A small network was shown many inputs. Here are its activations along a few directions, one row for each input.
Each table varies a few parts of the input and shows all the possible inputs, shuffled.
A made-up example of a description, with smaller parts first: line(4) and (point or line(9) or (values(2) and ring(5))).
Shared parts are said once, and a part with two or three values counts as separate values.

Other details of the inputs shift rows strongly along three fixed directions, in all tables alike. That doesn't count.

Rows:
row 1: [-52 -19 -30  78 -66 -54  34 -61  34  55 104  10  26  10]
row 2: [ 39 -36  17 -54 -19  32 -32  44  67 -17 -13 -19 -42  66]
row 3: [  8 -25  55 -77 -28 -13 -87 -34 -42  23 -36  54  -1   6]
row 4: [ 19 -28 -38 -10 -49 -13 -20  16  93  10  29 -41 -68  67]
row 5: [ 39  57 -40  11  60 -18  29  41 -11 -44 -27 -54  -7 -72]
row 6: [  1 -44 -50   7 -71 -15 -12   1  55 -10  -7 -41 -65  70]
row 7: [ -1 -71   9 -30 -33  42 -18  33  34 -38 -19  -2 -34  65]
row 8: [-55 -41  36  13 -26  -8 -16 -88 -73  28  -7  84  43 -33]
row 9: [  8 -55 -20 -26 -39  24 -35   6  40 -16 -37  -4 -58  50]
row 10: [ 28  31  25 -36  22  17 -34  28 -10  33 -44   5  -1  27]
row 11: [ 41   4 -48  23  34  18  58  62  60 -57  -1 -66 -33   8]
row 12: [ 10 -30  28 -12 -50  10 -37   4  28  51 -21  12 -12  87]
row 13: [-43 -29  33 -40 -65 -24 -69 -79 -34  54   6  58   5  26]
row 14: [-38  -5 -58  95 -39 -14  59  -2  32  27  36  -7   7  46]
row 15: [ 15 -55 -17  10 -24  31  24  48  59 -40   7 -37 -41  64]
row 16: [ 49  68 -46  42  69   8  80  84  76 -46  52 -96  -6 -33]
row 17: [-28  30 -67  47  11 -29  40 -15 -10 -11  35  -3   4 -52]
row 18: [ -5  43 -63  60  52   6  81  44  29 -57  43 -41  10 -50]
row 19: [ 86  46  41 -85  64   1 -45  38 -20 -20 -74 -34 -27 -40]
row 20: [  5  52  -9 -16  55 -17  -3   5 -69 -30 -39  10  17 -92]
row 21: [  7 -76  21 -19 -29  33  -5  14  27 -25 -18   5 -31  68]
row 22: [ 70  35 -32 -26  40  -7   1  50  12 -54 -68 -83 -55 -11]
row 23: [ -4 -33 -16  18 -15  13  28   8  18 -22   8  -1  -6  16]
row 24: [-69  -2 -47  82 -70 -57  30 -62  35  52 112  -2  18  19]
row 25: [-43  36  38   7  26 -12 -14 -64 -78  31  33  68  74 -87]
row 26: [ 37 -32  31 -44  -6  24 -18  24  46  -5 -12 -13 -25  51]
row 27: [  56   26   21  -29   47   21  -11   38  -43   -7 -104   -8   -3    3]
row 28: [ 50 -30  69 -91 -11  29 -78  18   3   3 -74   1 -40  24]
row 29: [ 23  78  22 -25  55 -26 -15  -3 -63   2 -14 -16  30 -83]
row 30: [-40 -19 -10   1  -2  16   8 -20 -20 -12  10  45  17 -14]
row 31: [-37  19  22   5  19 -35   2 -64 -96  11 -15  59  47 -86]
row 32: [  43   72  -91   56   44  -26   70   62   40  -51    7 -117  -33  -41]
row 33: [-42  29 -34  83  17  -6  82  19  46  -9 122 -26  35 -16]
row 34: [-66 -54 -56  48 -96 -34   3 -67  29  27  49  14 -23  55]
row 35: [-56 -23  -7  24  -4  19  27 -14 -15 -17  37  39  24  -4]
row 36: [  0 -24  12 -10 -57 -30 -25 -40  23  38  14 -11 -23  49]
row 37: [ 37  55  13 -30  83  17  -2  33 -63 -45 -71 -15  13 -99]
row 38: [ 10 -50  60 -49 -35   9 -57 -36   8  27 -24  32 -17  38]
row 39: [-51  20  59  10  31   2  15 -29 -69  16  53  58  85 -61]
row 40: [ 19   2  36 -73  31  32 -42  22  -7 -10 -24  23   1  -5]
row 41: [  9 -36  31 -54 -25  31 -60  -1 -37  23 -95  47 -24  58]
row 42: [-54  16 -30  58   8 -14  35 -34 -28  -5  34  23  36 -62]
row 43: [ -9  10 -23  86 -21 -25  52 -10  45  61  60 -17  22  52]
row 44: [-63  27  47   1  37  10   6 -41 -70  14  61  73  80 -65]
row 45: [ 45  87  30  -4  81   3   5  37 -55  21 -43 -13  50 -55]
row 46: [-37  -3  40 -27  -5   2 -44 -50 -38  33   7  60  28 -30]
row 47: [ -2 -52  46 -18 -23  21 -10  -5  21  13  26  16   5  51]
row 48: [ 39  26 -10  19  22   8  21  41 -10  -6 -57 -26  -4  15]
Description of these inputs: values(2) and line(4) and (point or line(5)).
The inputs of row 27 and row 48 match in every part but the line(4) part. If row 19 is changed in the same way as row 27 into row 48, which row does it become? -> row 1
The inputs of row 41 and row 14 match in every part but the line(4) part. If row 46 is changed in the same way as row 41 into row 14, which row does it become? -> row 25
Which other rows does row 23 become when the line(4) part takes its other values? List them by row number. -> row 11, row 18, row 30
Which other rows does row 44 become when the values(2) part takes its other values? List them by row number. -> row 35
Which other rows agree with row 16 in the line(4) part and the values(2) part? List them by row number. -> row 1, row 28, row 29, row 39, row 45
Which other rows does row 13 become when the values(2) part takes its other values? List them by row number. -> row 34
Which other rows agree with row 26 in the line(4) part and the values(2) part? List them by row number. -> row 19, row 36, row 38, row 43, row 47
